A small network was trained on invented records. Each row is its activation on one of them, seen along a few directions.
Each row is followed by the record's values for the fields LUZE, LOLUT, POZIL, PURAL, LABAP, KADA, TUMU.
A field that a record lacks is written absent.
The largest differences between rows may come from other fields.
(in the rows, 500 means zero)
Strong random noise was added to every row along 8 fixed directions; ignore it. To show where, here is one row again and again, with new noise each time:
[631 622 506 401 527 816 512 471 410 698 378 580 506 623 511 572 405 502
 584 690 421 469]
[629 504 553 697 587 232 396 631 453 450 653 659 424 404 207 551 503 482
 470 416 328 532]
[666 546 277 281 351 311 681 619 360 566 559 427 488 464 493 557 545 505
 277 647 658 456]
[553 445 723 735 808 617 219 461 562 345 503 731 533 585 360 488 464 454
 612 283 374 530]
[534 592 549 244 498 719 329 416 345 631 476 614 592 663 581 602 430 541
 397 635 520 563]
[687 531 484 591 480 625 514 453 502 409 326 477 409 497 453 416 444 454
 516 483 547 415]
[493 639 461 421 481 570 549 622 301 371 348 442 409 471 378 454 439 439
 478 723 328 465]
[703 494 446 558 450 314 420 416 448 639 605 513 452 452 440 599 537 536
 367 356 632 518]
[517 551 461 432 297 618 284 160 343 603 250 319 419 538 578 441 422 503
 379 480 699 518]
[461 517 527 672 564 483 266 271 369 773 433 447 428 507 379 568 477 484
 583 393 444 561]

[744 735 496 345 322 641 722 720 400 612 542 646 442 481 431 636 385 563
 507 881 234 450]	{LUZE: tipo, LOLUT: absent, POZIL: absent, PURAL: kez, LABAP: absent, KADA: zosal, TUMU: pim}
[661 489 627 513 236 579 379 477 662 333 359 684 447 525 432 298 298 506
 432 546 525 468]	{LUZE: absent, LOLUT: absent, POZIL: absent, PURAL: absent, LABAP: absent, KADA: zosal, TUMU: pim}
[592 564 563 589 620 550 425 510 470 452 510 518 440 453 473 539 542 503
 464 315 457 510]	{LUZE: absent, LOLUT: absent, POZIL: absent, PURAL: absent, LABAP: absent, KADA: vavir, TUMU: pim}
[576 513 606 591 619 541 428 601 547 258 541 581 486 482 450 457 504 486
 480 390 429 488]	{LUZE: tipo, LOLUT: absent, POZIL: absent, PURAL: kez, LABAP: absent, KADA: zosal, TUMU: pim}
[665 445 485 391 267 291 472 417 561 871 738 652 528 495 552 677 538 672
 342 452 667 593]	{LUZE: tipo, LOLUT: absent, POZIL: absent, PURAL: ret, LABAP: absent, KADA: absent, TUMU: absent}
[726 495 497 556 425 461 484 464 546 500 556 562 453 438 494 527 510 532
 380 397 648 497]	{LUZE: roz, LOLUT: nof, POZIL: nam, PURAL: absent, LABAP: kasa, KADA: guto, TUMU: pim}
[724 357 392 412 794 572 780 658 581  68 518 498 591 552 693 460 722 462
 345 317 852 350]	{LUZE: roz, LOLUT: nof, POZIL: ser, PURAL: absent, LABAP: fifi, KADA: guto, TUMU: pim}
[455 562 300 466 533 429 536 403 287 490 460 178 464 415 556 542 579 440
 411 471 635 484]	{LUZE: roz, LOLUT: tinef, POZIL: nam, PURAL: absent, LABAP: kasa, KADA: guto, TUMU: pim}
[254 459 305 278 549 415 625 525 441 621 549 282 630 551 627 526 564 477
 516 605 606 496]	{LUZE: tipo, LOLUT: absent, POZIL: absent, PURAL: kez, LABAP: absent, KADA: absent, TUMU: absent}
[332 514 443 294 329 586 523 394 328 458 274 384 499 561 555 397 454 471
 421 769 536 506]	{LUZE: roz, LOLUT: tinef, POZIL: nam, PURAL: absent, LABAP: fifi, KADA: vavir, TUMU: leved}
[520 532 469 330 513 615 550 620 524 396 527 598 614 576 497 458 389 475
 525 715 443 483]	{LUZE: roz, LOLUT: tinef, POZIL: ser, PURAL: absent, LABAP: kasa, KADA: absent, TUMU: absent}
[555 418 510 557 506 568 594 510 581 565 477 599 516 554 443 468 447 485
 610 596 488 458]	{LUZE: roz, LOLUT: tinef, POZIL: ser, PURAL: absent, LABAP: kasa, KADA: vavir, TUMU: pim}
[648 632 380 449  36 269 639 520 463 601 515 384 296 286 434 504 431 611
 370 669 474 472]	{LUZE: tipo, LOLUT: absent, POZIL: absent, PURAL: ret, LABAP: absent, KADA: absent, TUMU: absent}
[359 388 576 611 469 368 277 333 588 662 532 540 547 525 454 475 460 494
 555 361 548 604]	{LUZE: roz, LOLUT: nof, POZIL: nam, PURAL: absent, LABAP: fifi, KADA: zosal, TUMU: leved}
[716 642 582 510 643 475 360 356 388 750 888 476 491 394 714 969 679 691
 332  98 601 598]	{LUZE: tipo, LOLUT: absent, POZIL: absent, PURAL: kez, LABAP: absent, KADA: guto, TUMU: pim}
[289 218 569 542 630 686 390 245 646 591 299 607 632 743 538 326 462 463
 690 510 638 507]	{LUZE: roz, LOLUT: nof, POZIL: ser, PURAL: absent, LABAP: kasa, KADA: absent, TUMU: absent}
[585 659 579 496 622 699 578 493 454 515 613 375 463 438 735 748 608 617
 516 305 449 484]	{LUZE: tipo, LOLUT: absent, POZIL: absent, PURAL: ret, LABAP: absent, KADA: absent, TUMU: absent}
[603 450 297 662 310  92 746 557 592 567 613 340 413 310 397 488 524 488
 516 486 587 395]	{LUZE: absent, LOLUT: absent, POZIL: absent, PURAL: absent, LABAP: absent, KADA: guto, TUMU: leved}
[647 489 544 496 568 850 582 408 644 439 427 508 571 600 718 510 478 520
 610 433 633 420]	{LUZE: tipo, LOLUT: absent, POZIL: absent, PURAL: kez, LABAP: absent, KADA: absent, TUMU: absent}
[395 260 434 495 599 396 472 476 611 441 444 535 605 597 467 330 537 408
 463 429 720 503]	{LUZE: roz, LOLUT: nof, POZIL: ser, PURAL: absent, LABAP: kasa, KADA: vavir, TUMU: pim}
[290 417 612 474 606 527 206 158 329 626 545 467 570 596 573 628 528 576
 488 401 536 639]	{LUZE: roz, LOLUT: tinef, POZIL: ser, PURAL: absent, LABAP: kasa, KADA: absent, TUMU: absent}
[754 544 527 599 363 371 470 432 425 287 505 429 303 330 478 524 560 563
 271 329 633 491]	{LUZE: roz, LOLUT: nof, POZIL: ser, PURAL: absent, LABAP: fifi, KADA: guto, TUMU: pim}
[918 530 411 720 463 612 907 669 745 593 466 545 377 409 473 503 521 507
 668 486 509 311]	{LUZE: tipo, LOLUT: absent, POZIL: absent, PURAL: ret, LABAP: absent, KADA: vavir, TUMU: pim}
[433 668 428 624 452 514 733 518 353 482 381 128 204 242 550 560 646 541
 555 449 368 440]	{LUZE: tipo, LOLUT: absent, POZIL: absent, PURAL: kez, LABAP: absent, KADA: absent, TUMU: absent}
[432 470 580 262 619 655 420 538 473 587 555 662 659 681 629 563 526 536
 408 519 545 561]	{LUZE: absent, LOLUT: absent, POZIL: absent, PURAL: absent, LABAP: absent, KADA: zosal, TUMU: pim}
[517 240 424 505 477 521 460 272 625 643 388 544 627 677 552 373 480 470
 528 465 803 486]	{LUZE: roz, LOLUT: tinef, POZIL: nam, PURAL: absent, LABAP: fifi, KADA: absent, TUMU: absent}
[894 582 586 444 577 474 526 635 593 149 811 639 534 388 661 677 615 612
 216 206 659 512]	{LUZE: roz, LOLUT: nof, POZIL: nam, PURAL: absent, LABAP: kasa, KADA: zosal, TUMU: leved}
[375 738 599 342 282 569 318 470 273 471 448 420 366 406 492 549 397 582
 382 631 275 595]	{LUZE: tipo, LOLUT: absent, POZIL: absent, PURAL: kez, LABAP: absent, KADA: absent, TUMU: absent}
[458 494 480 650 372 562 450 287 481 611 293 359 354 449 457 393 443 485
 595 497 493 483]	{LUZE: roz, LOLUT: tinef, POZIL: ser, PURAL: absent, LABAP: kasa, KADA: absent, TUMU: absent}
[376 347 447 681 784 500 539 606 707 482 486 569 661 623 362 362 435 332
 823 515 429 413]	{LUZE: tipo, LOLUT: absent, POZIL: absent, PURAL: kez, LABAP: absent, KADA: guto, TUMU: leved}
[457 346 266 418 678 391 696 686 646 850 628 579 742 656 449 508 522 391
 657 623 618 444]	{LUZE: tipo, LOLUT: absent, POZIL: absent, PURAL: kez, LABAP: absent, KADA: guto, TUMU: pim}
[116 499 616 454 717 728 394 523 295 490 293 555 525 632 368 421 472 431
 664 784 173 571]	{LUZE: roz, LOLUT: nof, POZIL: nam, PURAL: absent, LABAP: kasa, KADA: zosal, TUMU: pim}
[950 621 483 267 181 521 549 576 529 510 722 770 548 512 515 621 327 624
 287 760 581 477]	{LUZE: roz, LOLUT: tinef, POZIL: ser, PURAL: absent, LABAP: kasa, KADA: guto, TUMU: pim}

Which values does each new row have?
[448 398 415 702 488 274 514 549 597 452 407 462 432 440 301 304 492 380
 569 425 491 447]	{LUZE: tipo, LOLUT: absent, POZIL: absent, PURAL: kez, LABAP: absent, KADA: vavir, TUMU: leved}
[374 523 474 454 767 795 542 516 507 593 395 403 630 648 635 515 519 407
 682 478 488 465]	{LUZE: tipo, LOLUT: absent, POZIL: absent, PURAL: kez, LABAP: absent, KADA: zosal, TUMU: pim}
[532 567 437 347 279 438 564 663 493 394 495 510 498 468 455 413 403 489
 405 686 469 492]	{LUZE: tipo, LOLUT: absent, POZIL: absent, PURAL: kez, LABAP: absent, KADA: absent, TUMU: absent}
[485 615 374 429 352 722 661 344 459 373 225  97 407 432 767 428 511 489
 498 487 695 370]	{LUZE: tipo, LOLUT: absent, POZIL: absent, PURAL: ret, LABAP: absent, KADA: guto, TUMU: leved}
[523 480 584 358 472 761 517 395 553 593 473 554 574 641 730 577 512 603
 508 513 599 496]	{LUZE: tipo, LOLUT: absent, POZIL: absent, PURAL: ret, LABAP: absent, KADA: absent, TUMU: absent}
[516 575 525 601 824 834 557 553 548 463 434 494 572 595 572 544 495 405
 754 458 385 416]	{LUZE: tipo, LOLUT: absent, POZIL: absent, PURAL: kez, LABAP: absent, KADA: guto, TUMU: leved}
[639 459 500 431 652 361 599 654 572 446 860 606 612 481 634 708 671 592
 373 315 595 505]	{LUZE: tipo, LOLUT: absent, POZIL: absent, PURAL: kez, LABAP: absent, KADA: absent, TUMU: absent}
[463 472 478 471 212 313 334 415 598 592 487 507 528 493 460 391 389 496
 414 493 598 563]	{LUZE: tipo, LOLUT: absent, POZIL: absent, PURAL: ret, LABAP: absent, KADA: zosal, TUMU: leved}
[766 333 572 593 202 298 283 227 651 347 587 644 486 472 517 408 447 601
 259 297 832 533]	{LUZE: roz, LOLUT: tinef, POZIL: nam, PURAL: absent, LABAP: kasa, KADA: absent, TUMU: absent}
[319 631 400 300 532 458 703 641 266 431 556 253 477 415 610 631 615 525
 434 608 401 492]	{LUZE: tipo, LOLUT: absent, POZIL: absent, PURAL: kez, LABAP: absent, KADA: absent, TUMU: absent}
[468 481 464 481 400 290 429 517 490 229 488 426 477 394 446 368 484 471
 353 413 571 514]	{LUZE: absent, LOLUT: absent, POZIL: absent, PURAL: absent, LABAP: absent, KADA: absent, TUMU: absent}
[307 352 620 547 497 263 173 386 578 658 708 673 620 565 393 527 442 547
 513 415 465 646]	{LUZE: tipo, LOLUT: absent, POZIL: absent, PURAL: kez, LABAP: absent, KADA: absent, TUMU: absent}
[501 455 453 570 387 347 395 463 540 693 513 538 504 489 365 460 413 453
 514 504 534 521]	{LUZE: tipo, LOLUT: absent, POZIL: absent, PURAL: kez, LABAP: absent, KADA: guto, TUMU: pim}
[631 548 374 608 515 555 520 267 292 541 336 234 361 418 553 534 595 473
 436 362 670 461]	{LUZE: roz, LOLUT: tinef, POZIL: nam, PURAL: absent, LABAP: fifi, KADA: guto, TUMU: pim}
[490 575 499 401 599 549 522 540 391 566 641 555 563 511 517 655 524 549
 516 601 390 545]	{LUZE: roz, LOLUT: tinef, POZIL: nam, PURAL: absent, LABAP: kasa, KADA: absent, TUMU: absent}
[411 579 330 607 632 508 835 690 438 473 379 206 373 344 432 467 584 401
 677 566 368 413]	{LUZE: roz, LOLUT: nof, POZIL: nam, PURAL: absent, LABAP: kasa, KADA: zosal, TUMU: pim}
